These are the activations of a small neural network, seen along a few directions. Each row is one input.
In each table, some parts of the input vary, and every possible input appears once, in random order.
A made-up example of a description, with smaller parts first: one of 4 places along a line, together with either a single point or one of 11 places around a ring or (one of 3 separate values, together with one of 5 places around a ring).
Shared parts are said once, and a part with two or three values counts as separate values.
In the rows, 128 means zero.

Other details of the inputs vary at random and push rows far along two fixed directions, the same in every table; ignore that.

Rows:
x1: [107  93 150 127 105 140 124  73 122 162 108 123 167]
x2: [ 96 236 113  94 155 102  61 162 108  30 215 153 104]
x3: [157  29 123 165 153 139 193  89 137 185  21 112 106]
x4: [159 140  79 165 190 112 150 176 143  86  82 134  35]
x5: [147  27 161 142  91 147 164  77 133 222  64 105 182]
x6: [ 90 142 163 108 102 142  98 104 105 130 139 116 178]
x7: [111 142 165 106  93 135  97 117 111 136 156 114 181]
x8: [ 99 206 179  93  57 133  61 147 140 115 229 106 215]
x9: [151  69 115 153 132 130 160 120 149 164  78 122 111]
x10: [161  60 103 164 163 124 182 122 141 156  56 125  77]
x11: [121 101 162 113  93 144 124  96 131 178 139 114 186]
x12: [113 166  90  81 157 117 150 116  79  84 184 185 100]
x13: [128 134 107 141 174 122 132 136 112  96  91 135  83]
x14: [113 135 187  98  59 145  94 121 119 161 168 109 210]
x15: [127 172 100 142 147 109 106 166 162  76 176 144  95]
x16: [113 179 107  81 135 125 141 130  69  95 172 165 116]
x17: [169  70  95 175 159 131 179 148 168 160  57 117  76]
x18: [119 103 175 114  51 148 106 101 151 199 154 104 224]
x19: [137 184 119 142 136 118 107 181 152  82 160 130 102]
x20: [142 173  69 157 210 100 132 181 129  44 112 147  13]
Description of these inputs: one of 2 separate values, together with either a single point or one of 9 places along a line.
Q: Changing only the choice among 2 separate values turns x16 into x12. The same change can be made to x7. Which row results?
A: x5
Q: Which other rows does x6 become when the choice among 2 separate values takes its other values? List them by row number.
A: x1

Rows:
x21: [117 160 107 146 146 131 127 145 130  81 113 140  94]
x22: [138  92 144 141 102 144 144 121 145 174 101 110 155]
x23: [128 126 120 125 150 120 130 124 114 116 123 131 105]
x24: [141 127 117 141 144 122 133 147 135 121 118 121 100]
x25: [117 158 139 104 121 124  97 132 116 114 168 124 144]
x26: [139 121 127 129 145 117 118 130 123 123 115 118 114]
x27: [133 125 135 122 133 124 115 129 122 129 128 117 129]
x28: [119 164 117 130 147 113 105 147 139  91 155 135 106]
x29: [123 106 135 120 111 139 143 106 125 153 124 133 155]
x30: [144 133 116 118 133 124 141 133 122 125 137 137 117]
x31: [131 131 139 125 111 132 121 139 132 139 142 115 146]
x32: [ 94 199 154  88  82 126  75 133 133 104 240 142 189]
x33: [117 126 137 128 103 137 121 117 139 144 139 129 154]
x34: [ 83 198 153  95  96 120  60 122 130  97 223 136 179]
x35: [134 110 135 135 106 139 138 127 142 157 122 121 149]
x36: [118 143 120 122 120 124 123 127 141 113 156 147 129]
x37: [119 130 118 128 147 125 130 120 122 115 125 138 114]
x38: [121 135 117 139 144 139 144 128 115 104  93 136 108]
x39: [124 126 107 130 152 124 143 124 122 114 120 145 106]
x40: [112 153 112 125 161 115 115 127 120  91 143 144 103]
x41: [136 136 110 156 145 133 144 155 135 105  83 130  92]
x42: [140 134 115 122 141 125 133 138 118 122 126 131 110]
x43: [134 151 123 126 140 132 132 150 111 102 104 132 105]
x44: [133 104 123 155 146 120 129 121 144 129  97 123 109]
x45: [131 106 155 123  78 147 132 116 144 175 137 116 182]
x46: [119 106 149 129  91 144 128 109 141 166 126 118 170]
x47: [133 134 113 150 165 109 122 145 145  99 115 129  86]
x48: [150 106 126 154 130 141 158 153 131 136  62 116 106]
x49: [128 121 126 124 137 125 135 119 114 131 120 129 120]
x50: [139 121 126 136 137 122 128 144 137 127 119 117 113]
x51: [146 101 145 130  98 141 144 128 137 168 123 114 155]
x52: [118 139 120 141 148 114 113 129 140 105 132 134 107]
x53: [138 112 123 145 134 128 140 134 145 140 104 121 116]
x54: [101 173 144  98 121 119  80 118 107 100 189 132 149]
x55: [117 133 116 138 169 113 118 124 123  96 124 139  97]
x56: [115 138 122 128 151 119 113 119 122 104 135 136 115]
x57: [124 132 138 127 105 135 120 130 140 143 143 124 154]
x58: [130 129 111 135 171 111 121 128 114  98 117 133  84]
x59: [132 122 123 117 122 124 145 117 113 135 137 137 132]
x60: [124  86 150 124  99 149 144  97 125 179 104 117 174]
x61: [146 106 137 119 108 138 144 120 122 162 120 121 149]
x62: [116 125 140 125  99 137 122 115 139 147 143 130 161]
x63: [137 136 118 141 157 109 114 150 136 101 126 122  94]
x64: [133 146 134 117 113 128 122 140 133 123 168 131 139]
x65: [120 133 120 136 135 124 123 127 140 118 130 134 116]
x66: [112 140 126 111 121 127 127 115 121 120 159 147 145]
x67: [130 104 140 120 113 138 140 109 114 157 115 120 148]
x68: [147  97 136 124 112 140 149 120 122 168 106 117 147]
x69: [135 136 120 122 143 123 128 136 119 120 127 127 113]
x70: [132 106 137 120 112 137 143 110 113 156 116 123 146]
x71: [139 132 118 134 137 125 135 148 133 123 132 128 110]
x72: [143 115 127 142 140 121 129 140 138 132 108 113 111]
x73: [129 104 149 114  95 139 141 104 113 171 125 120 170]
x74: [125 135 120 115 129 123 135 123 111 121 146 139 126]
x75: [128 107 132 133 106 137 140 114 143 153 123 131 148]
x76: [144 116 122 126 136 130 140 132 121 139 108 123 116]
x77: [138 139 113 135 143 122 132 152 132 115 130 129  99]
x78: [120 149 129 132 137 116 104 139 142 108 146 126 123]
x79: [140 115 117 142 147 135 162 132 110 117  66 130  93]
x80: [127  90 138 128 113 145 149 104 125 166 102 124 155]
Q: What is each input in this table made of?
A: one of 6 places around a ring, together with either a single point or one of 9 places along a line
Q: Changing only the place on the ring of 6 turns x74 into x29. The same change can be made to x58. Which row results?
A: x55
Q: Changing only the place on the ring of 6 turns x54 into x78. The same change can be made to x67. Which row results?
A: x22
Q: Start at x64 and move only the place on the line of 9, one step at a time. The first step leads to x51. Which rows follow, in order?
A: x71, x77, x31, x24, x50, x72, x63
Q: Which other rows does x36 become when the place on the line of 9 takes its other values? List them by row number.
A: x33, x34, x44, x46, x52, x62, x65, x75
